Each row below holds a small network's activations on one input, seen along a few directions.
In each table, some parts of the input vary, and every possible input appears once, in random order.
Descriptions start from the smaller parts, as in this example, which fits no table here: one of 8 places around a ring, together with either a single point or one of 11 places around a ring or (one of 3 separate values, together with one of 6 places along a line).
Shared parts are said once, and a part with two or three values counts as separate values.

Other details of the inputs shift rows strongly along three fixed directions, in all tables alike. That doesn't count.

Rows:
R1:  44  47 -36  10  33 -20   6  42  11 -14 -40  22  22  42
R2: -14   4  -8 -18 -12  -3   3 -50 -33   2  21   9  61 -46
R3:  -9   6  -1 -25 -32  -5   1 -80 -30  32   7  23  77 -23
R4: -46 -11  27  58 -19 -35 -27  19  24   8  47   3 -71 -44
R5: -36 -38   8 -96  20  66 -15 -42 -50   1   8 -41   6   1
R6:  20  58 -23  10  53 -39  -9  28  12  14 -21  17  30  62
R7:  53 -21 -45 -45  48  51  24  48   6 -72 -51 -55 -22  64
R8:  56  37 -32  14  22 -16  17  27   7   8 -41  21  36  48
R9:   6   1  22 -39 -22  18  -6 -24 -38   7   9  24  47 -36
R10: -33  15   5  -4 -43 -12   5 -88 -50  60  32  37  90 -77
R11:   7  30  -2 102  23 -48 -11 118  70 -11 -12  -5 -94  29
R12: -55  -5  31  52 -17 -37   2   3  23  28  30  21 -57 -55
R13:   2 -55  13 -78 -15  88  16 -35 -54 -22  -4 -40  14 -15
R14:  27  57 -17  23 -13 -34  15   0   5  39 -36  35  80  16
R15: -43   6  55  76 -58 -28 -17  20   5  70  46  32 -23 -73
R16:  -5 -73  -4 -81  -1  72  15 -64 -49 -40  17 -49   8  -5
R17:  -6  -1   6 -26 -30  -1   4 -74 -33  12  16  15  80 -18
R18:  24  55 -39  24  20 -39   9 -22   8  16 -14  44  54  11
R19:  -19  -97   44  -29    1   25   -9   -2    5  -23   24  -28 -110    5
R20:   5 -57 -17 -85  -6  76 -15 -64 -42 -50  29 -57   7 -11
R21:  28  60 -47  28  24 -12  30  34  20   8 -43  16  27  24
R22:  40 -11 -38 -55  32  50  21  19  21 -44 -62 -34 -22  74
R23:  53  40 -60  51  31 -24  12  17  23 -24  -8 -17  34  55
R24:  47 -28 -47 -48  46  18  12  10  25 -82 -40 -49 -12  86
R25:  43 -14 -40 -59  37  43   9  32  12 -63 -63 -40 -21  80
R26: -16 -16  67  46 -27 -25  -3  40  10  25  21  26 -45 -32
R27: -11  67  27  25 -51 -50  -2 -24 -16  55   8  64 106 -61
R28:   1  24   5   3 -31  14 -12 -13 -27  17  20   9  53 -45
R29:  -17  -82   54    1  -17   59  -12   41    9  -29   25  -55 -112   -6
R30:   2   0   3 -31 -11  -5  -9 -55 -36   1  24  25  59 -32
R31:   9  60 -26   4  40 -42  -4  26  24  15 -30   5  38  70
R32:  14  10   0  91  24 -48  21 111  68   6 -32  -1 -79  38
R33:  -31  -63   37   -8  -16   57  -15   33   16  -13   18  -41 -122  -18
R34:  57  23 -39  21  40 -30  17   7  12 -23 -20   9  38  58
R35:  -5  -7 -14  -9 -23  16  -9 -61 -29  21  31  -6  39 -28
R36:  35  39 -48  13  41 -35   4   8  13 -23 -22  21  26  42
R37: -29   3  50  40 -25 -27  -5  33  21  40  17  42 -55 -41
R38: -26 -30   2 -89  12  77 -35 -50 -48  -1  21 -52  10   4
R39: -27 -15  70  46 -39 -30   0  39  25  23  11  15 -43 -23
R40: -45  -3  28  64 -23 -33 -17   7  31  26  45  10 -68 -49
R41: -21  31   1 -10 -24   6   0 -24 -38  32   2  30  59 -57
R42:  26  50 -50  15  25 -32  18 -12  31  -4 -36  15  38  43
R43:  -47  -84   44  -28   -5   17  -20    8   20  -45   15  -35 -121    2
R44: -58 -12  35  50 -15 -42 -12  13  16  14  33  16 -59 -56
Description of these inputs: one of 4 places along a line, together with either a single point or (one of 2 separate values, together with one of 5 places around a ring).
Changing only the place on the line of 4 turns R39 into R26. The same change can be made to R43. Which row results?
Answer: R36
Changing only the place on the line of 4 turns R32 into R8. The same change can be made to R21. Which row results?
Answer: R37
Which other rows does R10 become when the choice among 2 separate values takes its other values? List them by row number.
Answer: R32
List by row number the other rows that have the place on the line of 4 in common with R33.
Answer: R4, R11, R15, R20, R23, R28, R29, R35, R38, R40

Rows:
R45: -34 -81  38 -62 -36 100 -12 -38 -51  17  43 -71 -27 -32
R46:  40   6 -78 -37  27  75  15   9   4 -28 -51 -71  14  66
R47:  32 -53   9  -2 -20  11   0 -28 -11 -33  29 -17   3  11
R48: -12 -35  47   1 -24  68 -15  84  -8 -21  11 -44 -79 -47
R49:  19 -47  -2  12  -3  -7   3 -16  12 -56  36 -20 -47  -7
R50: -28  80 -43 -22  12 -32 -14 -72 -46  52  12  58 102 -47
R51: -23  -1  28  58 -24 -17 -34   0  -7  20  62 -18   7 -32
R52:   18   55  -14   54   26 -111    1   23   44  -13   -5   42   40   33
R53: -23  65 -14  73  -9 -51 -25 -24   0  21  64  20  64 -58
R54: -32  68  70  71 -19 -49 -28 109  22  59  10  64 -32 -45
R55:  61 -42 -16   8  19  26  35  29  27 -35 -25 -36 -31  66
R56: -44 -34  12 -83 -22  11   1 -97 -50   2  13  24  35 -60
R57: -48  26 -10  49 -19  -4  -2  -4  14  35  14   3 -18 -51
R58: -20 -19  -4 -83  -9  30  15 -71 -20  -3 -29  14  30  -8
R59:  58   2 -20 -19  35 -34   6   7  13 -44 -34  -6  52  99
R60:  -32  -50  106    9  -35   -6    1   94   15  -11   -6   23 -105  -34
R61:   9   7  12  14  38 -36 -40  36  17   2  15 -15 -17  56
R62:  36  21 -31 -27  20  -2  29   3  26 -11 -78   7  34  69
R63:  15 -33   6  28 -20   9  23  17  36  -3 -15 -10 -53   2
R64:  18   5  16 -37  -5  -5  25 -37 -28  23 -28  17  76  29
R65: -21  -3  -4 -85  -7  59 -14 -44 -37  34 -14 -15  21  10
R66:  17 -60  50   7 -40  41  13  61  -6 -28  -1   7 -66 -48
R67:  32  55 -54  64   0 -45  40  -4  32  12 -34  41  31   0
R68:  -9  27 -22 -41  36  -8 -37 -44 -25  -8  26   5  53   9
R69: -69  12   6  44 -29 -17 -15 -30 -18  33  58  12 -16 -96
R70:   4  27   2 -33  16  20  -7 -21 -33  46 -10   3  56  33
R71:  -5  -4 -34 -27  59  19   1  37  33 -21 -44 -24 -83  68
R72:  40   8 -54  64  33 -43  34  22  45 -39 -20   6 -45  16
Changing only one part turns R49 into R53. The same change can be made to R72. Which row results?
Answer: R69
What do these inputs look like to the network?
Answer: one of 4 separate values, together with either a single point or one of 6 places around a ring
Which other rows does R62 become when the place on the ring of 6 takes its other values? List them by row number.
Answer: R52, R56, R58, R59, R64
